Each row below holds a small network's activations on one input, seen along a few directions.
Each table varies a few parts of the input and shows all the possible inputs, shuffled.
Descriptions start from the smaller parts, as in this example, which fits no table here: one of 4 places along a line, together with either a single point or (one of 2 separate values, together with one of 5 places around a ring) or one of 11 places around a ring.
Shared parts are said once, and a part with two or three values counts as separate values.
In the rows, zero is written as 128.

Other details of the inputs shift rows strongly along three fixed directions, in all tables alike. That doesn't count.

Table:
R1: [142 152 110  75 131 153 123 105 119 184 137 199]
R2: [128 155 146 104 157 140 128 154 108 171 144 163]
R3: [133 135 127 183 114 150 147 133 149 138 133  90]
R4: [144 116 115  60 100  90 131 110  89  56 130 150]
R5: [137 156 121 148 117 143 112 121 115 210 151 141]
R6: [147 156 120 138 116 140 107 152 128 198 147 147]
R7: [125  92 110 135 112  55  82  99 131 140 101 127]
R8: [130 130 127 152 133 166 181 150 135 111 113 116]
R9: [ 96 117 154 114 152 164 244 179 102  77 100 136]
R10: [140 166  93 107 146 146  73 122 120 192 136 166]
R11: [158 151 132 129 115 155 110 143 131 200 127 143]
R12: [126 134 158  97 119 153 226 192  50  43 130 122]
R13: [163 159  95 113 119 148  86  95 137 201 136 175]
R14: [ 87 121 175 112 137 158 239 166 112  77 111 139]
R15: [112  99 121 145 129  87  91 130 146  98 100  90]
R16: [123  86 118 149 111  84 119  99 162  99 135 102]
R17: [115 107 126 191 113 158 135 115 127 135 152  99]
R18: [139 115 106  96  83  77  85  96  77  86 142 145]
R19: [162 175 157  31 120 174 208 179  67  84 123 188]
R20: [165 139 114 174  83 145 121 152  84  97 159  78]
R21: [123 113  98 129 135  56  64 110 151 111 111 126]
R22: [133 127 121 179 142 170 119 115 152 119 145  81]
R23: [132 174 107 104 138 129  80 123 124 193 134 162]
R24: [132 111  99 134 107  68  93  72 163 116 102 130]
R25: [ 98 106 124  89 144  81 129  92 149  76 107 134]
R26: [135 143 156  85 145 166 125 136 125 170 143 149]
R27: [117 117 133 109 153  96 147 145 151  68  96 124]
R28: [118 116 134  66 156  81 145 126 149  62  86 160]
R29: [ 99 112 118 108 150  67 118 104 127  95  98 137]
R30: [140 174 115  73 159 159 121 135 121 165 115 190]
R31: [146 123 136 183 113 147 136 132 158 136 148  89]
R32: [130  87 111 114 107  69  82  80 153 127 113 130]
R33: [112 127 116  89 149  78 128 111 148  83  81 143]
R34: [141 128 132 181 115 140 139 149 152 135 138  94]
R35: [107 115 102 101 120  62 130 117 139  95  81 149]
R36: [119 129 121 155 130 163 173 159 125 120 123 115]
R37: [148 170 114 104 138 139  80  96 142 189 141 158]
R38: [182 181 129  81 106 166 149 164  70 130 138 169]
R39: [120 115 122 172 141 172 118 109 145 122 164  81]
R40: [126 114 142 167 139 152 121 128 152 126 174  80]
R41: [121 156 134 134 134 152  91 107 119 192 164 147]
R42: [120 153 158  95 153 156 139 150 108 162 151 172]
R43: [120  98 100 125 107  66  94  64 157 116 117 130]
R44: [112 112 159 156 122 144 173 150 125 117 145 118]
R45: [128 126 166 131 148 167 165 156 140 108 120  96]
R46: [106 115 130 187 139 162 115 114 128 124 159  90]
R47: [119 112 148 182 135 139 113 143 126 142 143  71]
R48: [115 118 120 191 147 153 118 125 124 132 150  81]
R49: [142 152 127  83 118 125 111 149 116 194 112 179]
R50: [111 107 159 177 129 150 114 133 129 136 152  80]
R51: [121 107 137  61 130  81 159 127 142  82  64 166]
R52: [110  78 133 160 105  84 112 104 137 109 116 100]
R53: [127 113 137 191 118 128 139 144 131 143 151  87]
R54: [129 123 148 164 136 154 128 153 146 122 124  75]
Each input here is: one of 6 places around a ring, together with either a single point or (one of 2 separate values, together with one of 4 places along a line).
- Changing only the place on the ring of 6 turns R27 into R42. The same change can be made to R34. Which row results? => R44
- Changing only the place on the ring of 6 turns R19 into R12. The same change can be made to R45. Which row results? => R47
- A walk changes only the place on the ring of 6. It starts at R1 and steps to R17. List the rest of the walk in order. => R9, R36, R8, R13

Table:
R55: [123 116 126 190 134 135  97 107 175 165 141  87]
R56: [128 124 123 112 131 109 120 118 132 100 121 131]
R57: [144 160 129  81 135 134 124 144 116 164 121 176]
R58: [105  93 156 143 131 134 207 157 136  27 112  78]
R59: [142 147 139 162 126 175 135 156 127 159 152 100]
R60: [119 121 116 117 129 101 134 127 131 106 103 137]
R61: [116 119 129  84 143 100 145 133 127  80  93 148]
R62: [137 121 103 130 114 104  90  95 134 138 132 136]
R63: [126 129 129 166 127 155 138 130 131 119 146  97]
R64: [120 118 118 125 127  93 108 118 130 124 116 132]
R65: [138 160 136  98 131 157 157 152 107 161 130 169]
R66: [127 124 129 135 118 128 142 129 127 119 124 122]
R67: [109 107 139  90 132  97 154 131 120  85  98 148]
R68: [135 157 135 133 137 179 143 147 115 164 145 134]
R69: [128 120 110 137 122  95  80 107 133 147 127 130]
R70: [132 125 110 113 120  98 112 114 126 130 112 153]
R71: [112  97 109 148 136  80  79  83 179 137 109 117]
R72: [123 118 136 136 121 123 133 127 124 122 129 118]
R73: [132 151 118  81 141 130 122 127 115 152 115 180]
R74: [134 124 127 167 112 148 128 127 130 142 144 100]
R75: [135 157 143 122 138 179 134 144 110 169 159 143]
R76: [148 161 130 121 123 154 105 133 109 202 155 158]
R77: [141 127 130 140 114 129 118 126 131 134 134 113]
R78: [132 120 128 114 125 104 133 130 129 106 110 134]
R79: [118 112 128 111 127 103 131 116 126 101 121 133]
R80: [119 111 127 111 128 105 127 115 127 105 122 135]
R81: [135 150 120  91 139 129  92 118 114 176 133 173]
R82: [135 124 138 157 120 155 141 136 132 121 149  94]
R83: [120 124 131 133 133 126 125 122 126 114 137 120]
R84: [128 127 129 132 132 128 129 132 131 111 124 113]
R85: [123 120 143 161 124 146 147 146 123 126 141 101]
R86: [136 124 142 157 117 152 143 142 130 123 140  94]
R87: [126 130 130 161 129 159 141 132 129 121 146 102]
R88: [108 150 164  66 161 163 204 174  99 109 111 168]
R89: [118 119 115 115 130  98 130 125 131 106 101 141]
R90: [137 124 103 131 115 106  94  97 133 139 134 134]
R91: [139 125 107 135 121 104  76  96 139 132 137 122]
R92: [137 128 140 160 119 149 145 148 129 125 140  96]
- Changing only one part turns R88 into R81. The same change can be made to R68. Which row results? => R73
- Describe the family of inputs behind these rows. => one of 2 separate values, together with either a single point or (one of 3 separate values, together with one of 6 places around a ring)
- Change only the choice among 2 separate values in R90. List by row number the other rows that result. => R62
